Each row below is a small network's average activation on inputs in which a field has the value named, seen along a few directions.
Related values have similar rows: they may be neighbours, one step apart, or belong to one group.
In the rows, 500 means zero.
Random noise pushes rows far along 9 fixed directions. That doesn't count. These rows show it; they differ only by the noise:
[632 383 530 332 357 499 610 463 386 744 470 331 612 458 498 534 567 444
 554]
[557 522 431 527 524 442 535 592 536 499 448 585 510 359 599 564 441 522
 418]
[445 650 437 320 356 613 541 393 463 380 609 480 421 385 461 644 373 498
 504]
[476 606 310 363 403 604 604 433 425 475 494 454 465 262 460 592 418 541
 381]
[420 414 435 369 614 678 593 556 313 470 378 398 396 418 336 326 323 533
 482]
[339 690 486 613 594 474 417 484 705 423 647 625 446 473 490 680 525 528
 464]
[593 567 467 474 351 480 493 484 456 391 488 624 422 280 677 577 461 604
 375]
[626 476 367 461 455 482 648 522 286 456 391 570 625 406 450 585 567 633
 279]
[482 499 573 600 446 539 497 443 526 669 579 318 600 747 400 530 651 364
 410]
[653 540 361 375 440 533 602 577 414 355 493 545 542 517 506 586 235 431
 436]
[462 598 433 535 376 645 500 398 475 503 570 352 462 569 431 505 493 421
 314]


Teb, 12 values:
u9: [419 496 740 478 252 433 520 463 362 440 352 545 377 210 694 521 643 629
 486]
u8: [576 368 493 431 561 531 341 426 565 644 564 455 381 489 517 268 459 589
 767]
u11: [423 596 505 609 496 483 596 654 575 387 436 559 481 356 633 495 450 462
 404]
u2: [738 607 342 487 249 540 418 442 623 484 688 432 387 506 736 416 231 404
 492]
u12: [377 406 524 584 702 408 486 513 545 709 439 540 561 418 479 513 814 588
 481]
u3: [255 524 559 558 510 533 548 498 425 480 285 406 476 396 352 483 572 555
 469]
u7: [722 551 499 543 264 485 525 455 420 318 603 495 629 737 580 585 533 397
 382]
u1: [632 377 249 432 627 438 557 431 582 781 572 385 711 550 394 449 583 445
 635]
u4: [604 538 443 655 521 446 451 529 559 527 536 567 593 701 535 540 529 457
 351]
u10: [361 535 780 478 256 605 415 296 494 388 557 345 409 637 506 408 630 395
 672]
u6: [547 347 407 507 653 573 373 461 457 545 457 458 409 600 456 224 431 488
 449]
u5: [570 462 358 360 485 520 627 659 448 397 230 449 524 406 533 418 138 319
 557]
Each value of Teb is a pair of two hidden parts, and every pair occurs once (4 first parts, 3 second parts).
- u5 and u6 share the first part; u5 and u10 share the second. Which value has the first part of u10 and the second part of u6? => u1
- u9 and u3 share the first part; u9 and u2 share the second. Which value has the first part of u2 and the second part of u3? => u8

Tuse, 9 values:
b3: [734 442 565 485 266 479 479 518 376 604 425 513 404 348 746 443 386 550
 513]
b4: [481 379 731 576 626 394 392 445 506 551 572 757 449 357 577 420 918 842
 656]
b9: [422 582 740 565 220 465 457 471 617 448 655 293 425 669 725 511 401 236
 523]
b2: [771 263 635 349 520 438 435 537 353 625 483 603 495 477 605 437 536 531
 634]
b7: [223 641 507 689 574 438 433 576 863 547 509 538 324  41 828 497 540 516
 504]
b8: [555 573 440 584 356 495 490 507 720 551 476 315 589 623 574 540 477 210
 535]
b6: [565 532 383 522 680 558 525 521 306 331 552 676 616 835 115 523 524 743
 329]
b5: [574 356 525 449 365 735 302 288 321 592 540 315 258 617 514 221 486 487
 345]
b1: [353 546 277 671 741 386 460 482 730 685 381 468 585 377 392 505 581 499
 432]
Tuse is arranged as 4 separate groups.
- List the group mates of b9, in the order listed. => b4, b7
- List the group mates of b5, in the order listed. => b2
- List the group mates of b1, in the order listed. => b8
